These are the activations of a small neural network, seen along a few directions. Each row is one input.
Each table varies a few parts of the input and shows all the possible inputs, shuffled.
Descriptions start from the smaller parts, as in this example, which fits no table here: ring(8) and (point or line(11) or (values(3) and line(6))).
Shared parts are said once, and a part with two or three values counts as separate values.

Other details of the inputs vary at random and push rows far along two fixed directions, the same in every table; ignore that.

Rows:
R1: [ 11  46 -14  -6   3 -12  -4   2  -4  24 -20]
R2: [-18  19 -14  18 -16 -31 -12   8  -9   4 -23]
R3: [ -1  41 -18   6   9  -7  -2   7   9  17  -9]
R4: [-18  -1   1  -5 -10  -3  -9  24   4   4  -7]
R5: [ 34  -4  11 -24  29  25  20 -20  -2  -3  28]
R6: [  0 -25  24 -13  14  25   2   4  11 -17  26]
R7: [ 38  -9  30  -3  18  20   1 -35   4   7  30]
R8: [ 34  35  -9   0  22   7   6 -26 -18  28   4]
R9: [ -6 -32  18 -22  -6   3   1  12   9 -22  10]
R10: [ 15 -12  -8   4   0  -3  -1  -3  -6  -5  -1]
R11: [-18  29 -12   5 -11 -21 -14  29   9  18 -24]
R12: [ -8  -4  -6  10  -8 -24  -2   5  -5  -5  -8]
R13: [  4  -9   4 -19  -1   1   6   5   1  -5   5]
R14: [ -8   5  -2 -10  -8 -17  -3  14  13  -5  -8]
R15: [-29 -26  13   9 -44 -11  -6  19   6 -31   1]
R16: [-17 -24  -4  13 -18  -2  -7  11  -3 -12 -15]
R17: [  9 -22  13  -5  11  25  14 -18 -11  -1  18]
R18: [  0   2   9 -12   6   7  -1  -5   8 -14   8]
R19: [ 34  18  -7   2  24  12  -4 -22 -11  11  -1]
R20: [ -3  -8   7   3   4  -1   2  -6 -13 -13   5]
R21: [ 30  10  -4  -4  23  15  -1 -27  -8  11   7]
R22: [-12   1 -15   9 -11  -4  -9   8  -4  16  -9]
R23: [ 8  3 -3 16  7 -1  1 -9 -5  7 -8]
R24: [ 21  10  -9   9   7   3  -7 -10 -11   5  -6]
R25: [-16  14  -2  19 -27 -28 -12   4  15  22 -23]
R26: [-11  -3 -11   0 -18  -7  -9   0  -8   4 -11]
R27: [ 44  34  -4 -14  28   2   7 -10  -1  24  -1]
R28: [  3 -18  19 -11  19  27   4  -3  12 -16  28]
R29: [  3   1  13 -14   5   7  -3   0   7 -10   6]
R30: [-29 -13   2 -14 -22  -3  -2  13   1 -18  -2]
R31: [ 22 -26  25  -5   3   6   2 -21  11  -1  26]
R32: [  4 -19  22 -13  17  26   9  -9  12 -20  19]
R33: [  2  12  -8  11   9   3   5  -1 -12  13   6]
R34: [-14 -35  15 -19  -6   4   4   6  15 -33  17]
R35: [-30 -25  14  -9 -20  -2  -4  23  11 -17 -10]
R36: [ 18   1  -8   8   8 -10   2 -10  -5   4   0]
R37: [ -9  16 -30   6 -22 -30  -8   8  -3  19 -26]
R38: [  0   2   6 -10   3   9   5   3   1   4  -4]
R39: [ 16 -23  28   6   1  25  13  -9   5 -19  23]
R40: [ -8  -4   7  -7   5  12   7  -2  10 -12   4]
R41: [  8  -1  14 -16   6   8  -3   1   3  -6   5]
R42: [  4 -28  15 -21  10  16  12  -7   9 -29  27]
R43: [-19 -28  15 -15  -6  17   9   5   3 -19   9]
R44: [ 32  34  -3  13  35   5  12 -21 -12  21  -3]
R45: [-21 -14  -2 -14 -15  -7   6  10   8 -20   3]
R46: [  0  27 -13  24   7 -16  -7   4  -8  20 -11]
R47: [ 16  31 -29   6   4 -21  -5  -8  -1  26 -20]
R48: [ 28  26  -5   3  22   7   9 -22 -18  13   8]
R49: [  0  23 -24  13   3  -8 -11   1  -1  26 -14]
R50: [-13  22 -22  14 -12 -39  -1  12  -7   7 -25]
R51: [ 9  5  8 17 -6  6  2  6  6  0 12]
R52: [ 9 29 -9 -4 15  8  5  1  0 20  3]
R53: [-34  14 -15   1 -25 -20 -11  32   4  11 -23]
R54: [-19   2   5  -3  -9  -5  -3  15  14  -6 -13]
R55: [ 2  9  2 -7 11 14 12 -6  5 -1  3]
R56: [-27  -3  -2 -10 -18  -5  -1  10   3 -18  -2]
R57: [-23 -11 -12   4 -23 -22   4  12  -8 -10  -7]
R58: [ 21  -4   9   5  -7   0  10  -3   5 -10  14]
R59: [-14 -40  11   9  -4  10  -4   3  -3 -16  15]
R60: [-28 -24  11 -16 -25  -5 -10  21   2 -20  -7]
R61: [10  8  8 14  0 -4 -9 -8 12 25  8]
R62: [  4 -36  13  -6  10  26   4 -17  -1 -12  14]
R63: [-22  10  -9  -1  -6  -2   0  15   7   0  -2]
R64: [-17 -20  -4   3 -17   2  -2   2  -3   0  -9]
R65: [-34 -24   4  15 -20 -14  -4  12  -3 -17 -12]
R66: [ -6 -11   3   5   1   7  11  -4 -10  -5   4]
R67: [-16   8  -8  17   0 -13  -3  11  -8   5  -7]
R68: [ 12  33 -24  16   7  -9  -6  -5  -4  24 -29]
R69: [-14 -10 -11  -2 -19 -16   2   4  -8   1  -4]
R70: [ 27  -9  11  -4  30  33  13 -23 -14  11  33]
R71: [ 22  12  10 -11  20  16   6  -5   1  12  -1]
R72: [-12  22 -21  20 -18 -30 -14   6  -7  10 -27]
R73: [ 16  16 -15  12  16   7  -7  -5  -5  18  -6]
R74: [ 32  46  -7  -6  30   9   6 -21   2  14   4]
R75: [ -8 -50   6  -8  -9   6  -2   1  -1 -29   9]
R76: [-19 -23  -7  14 -16  -2 -12  17  -3  -8  -5]
Description of these inputs: line(4) and (values(2) or ring(8) or ring(9)).
Question: The inputs of R74 and R42 match in every part but the line(4) part. If R15 is changed in the same way as R74 into R42, which row does it become?
Answer: R58
Question: The inputs of R40 and R3 match in every part but the line(4) part. If R25 is changed in the same way as R40 into R3, which row does it become?
Answer: R61
Question: Which other rows does R68 become when the ring(9) part takes its other values? List them by row number.
Answer: R16, R17, R23, R44, R62, R64, R65, R66
Question: Which other rows does R62 become when the line(4) part takes its other values? List them by row number.
Answer: R21, R47, R49
Question: Which other rows does R73 become when the ring(9) part takes its other values? List them by row number.
Answer: R22, R33, R46, R49, R59, R67, R70, R76
Question: Start at R28 and move only the line(4) part, one step at a time. The first step leads to R32. Which rows follow, in order?
Answer: R18, R34

Rows:
R77: [  2 -16   6 -13  15  19   7   6  -3 -12  22]
R78: [-17  -6   4 -13  -4   8  -1  14  -5 -10  -4]
R79: [  3 -13  13  -9   1   5   4  -2  13 -13  24]
R80: [ -9   5  -7  -2  -6  -9  -9  13  14  -2 -19]
R81: [-19 -13   8 -11  -4   7   5  15  -7 -17   8]
R82: [  8 -13   9   7  -8   5   3 -12  -1  -8  12]
R83: [  4  32  -7  23  -1  -1 -10  -4   8  29 -10]
R84: [-30  -2  -9  -3 -22 -17  -1  27   8   2  -8]
R85: [-18 -23   4  16 -13  -5   0   4  -2 -18  -1]
R86: [  4  24  -8   3   4  -8  -5  15  10  11 -17]
R87: [-12 -14  14 -10  -5   5  -3   6   7 -19  -6]
R88: [  2 -14  20 -19   6  21   9   0   0  -5  13]
R89: [ 2 12  7 -9 -4 -4 -1 -6 10 -3  0]
R90: [ -2 -27  10   4   2   9   6 -10 -10  -3  16]
R91: [  4 -11  22  -8  12  15  11   4   2 -17  16]
R92: [  2  -7   5  -4  10   3   7   2  10 -14  13]
R93: [  7 -16   3   5  -3  -2   1  -1  -3 -11  -3]
R94: [ 24   0   5   4   0   5   2 -16  -2   1   9]
R95: [ 31   6   3   6  25  18  14 -28 -12  15  17]
R96: [-15  -4   8 -10  -8   0   8  12   0  -3   4]
R97: [  4 -23   5  -1   3   4   0  -9  -7   3   9]
R98: [ -2  29 -15  18   3   3  -3  -4   1  33 -14]
R99: [ -9  18 -22  -5   0 -10  -5   5   3   3 -13]
R100: [ -3 -16  -1   7   4  10   4  -8 -16 -10  10]
R101: [ 13  27 -14  -8  10  -2  -1  -3   7  24 -13]
R102: [ -3 -28   6   4  -6  -4  -4   4  -1 -15   0]
R103: [ -6  -1  -9  13 -16 -15  -2   6  -2  -7 -16]
R104: [  6 -13  24 -11  11  20   6   2   3 -15   9]
R105: [ 12  29 -19  -7  16   2  -6  -1   0  17 -14]
R106: [-2 -7  5 -9 -6 -1 -4 -1 16 -9  8]
R107: [-11   0  -4  22  -8 -16  -5   6  -4   0 -12]
R108: [ 19 -18  12  -1  -2   6   1 -11  -1  -7  12]
R109: [-25 -10 -18   7 -27 -15  -6  13 -11 -11 -18]
R110: [ 27  30 -13  17  20 -14  -5 -10  -5  26 -14]
R111: [-23 -12  -1  16 -28 -24 -16  11   1   1 -10]
R112: [-10 -24  12  11 -14  -4  -6  -1  -1  -9  10]
R113: [  0 -15  13  14  12  25   0  -6   5  -4   9]
R114: [  2 -17   8 -15  10  12  13  -5   6  -8  24]
R115: [-28 -30  -4   7 -15  -7 -11  10 -13 -13  -3]
R116: [ -2 -20   7  12   2  -3  -5  -1  -5  -6   2]
R117: [17  6  1 -6 20  7  4 -9 11 -4  5]
R118: [-32   0  -8 -10 -20  -9 -10  18  -1  -9 -23]
R119: [ 40   2   1  -5  23  16  12 -25 -11  15  12]
R120: [ 12  -8  17 -11   4  15  -2   3  12  -3  15]
R121: [-30  -4 -14  -7 -22 -18  -5  14  12  -3 -14]
R122: [ -7   4 -12  10 -13  -9   4  -3  -6   8  -9]
R123: [17 38  4 -3  4 -3 -3  1  6 20 -8]
R124: [ 27   5  -9   0  21   7   0 -14 -16  10   4]
R125: [ -8 -13  12  -6 -11   0  -1  15  13 -10  15]
R126: [ 26   8  -5   1  11   8  11 -19 -10  13   5]
R127: [  0   9 -20   5  -7 -12  -5   3 -13   6 -17]
R128: [-7 10 -7 -7 -6 -4 -2 14  7 13 -9]
R129: [-13  -2   0 -11   2   3   7   3  -5 -15   7]
R130: [-21  17  -1   1 -23 -24  -3  13  10  -3  -8]
R131: [ 44   4   9   0  22  10   1 -24  -3  13  16]
R132: [ 22  10   1   9  34  36   4 -21  -9  16  14]
R133: [  1  31   2   1  -7 -13   0  10   6  12  -6]
R134: [ 27  -5   9   4  13   5  -4 -18  -2   9  14]
R135: [  2  12  -4 -13  12   7   4  -9  -5  -4  -1]
R136: [ 11 -25   6  -7   5   8   5 -11  -7   1  11]
R137: [  8  30 -25  15   2  -9   1  -7 -15  15 -15]
R138: [-22   8 -16  -4 -12  -9 -10  25   1   2 -17]
R139: [ -8  -2  -8  10  -6 -13  -5  -1  -8  15  -8]
R140: [ -9 -24   5  11 -11   2   4  -1  -2 -21   1]
R141: [  1  39 -13  -3   3 -15   8  -2   0  19 -10]
R142: [-12 -23  -5   2  -3  -3  -8   3 -12  -7   0]
R143: [ -1  -2  15 -13  -8   5  -5  -1  10  -6   0]
R144: [ -1  -2  13  -5   8   4  10  -1   4 -16  10]
R145: [-21  13  -6   0 -14 -20  -5  11   9  -9 -22]
R146: [19 31 -7 -4  6 -5 -9 -3 14 20 -9]
R147: [ -9 -16  -2   9   1   3  -2  -2 -16  -7   5]
R148: [-11  20  -9  -8  -7 -13   2   0   4   8 -15]
R149: [  2 -15  13  -5  10  10   7  10   8 -14  16]
R150: [ -5 -25  13  10 -13   3   0  -7   0 -14  14]
R151: [  5  35 -10  -8   2  -7   0  -2   2  23 -21]
R152: [  9  33 -21  -2  17  -6   4   0  -2  13  -2]
Question: What do these inputs look like to the network?
Answer: line(4) and (point or ring(8) or (values(2) and ring(5)))
Question: The inputs of R134 and R97 match in every part but the line(4) part. If R82 is changed in the same way as R134 into R97, which row does it become?
Answer: R122
Question: Which other rows does R112 become when the line(4) part takes its other values? List them by row number.
Answer: R90, R107, R147
Question: Which other rows does R88 become when the values(2) part takes its other values? List them by row number.
Answer: R128
Question: Start at R146 and move only the line(4) part, one step at a time. The first step leads to R80. Which rows follow, in order?
Answer: R101, R105
Question: Which other rows does R124 become when the ring(8) part takes its other values? List them by row number.
Answer: R100, R109, R115, R127, R137, R142, R147
Question: Which other rows does R88 become when the ring(5) part takes its other values? List them by row number.
Answer: R96, R141, R148, R151
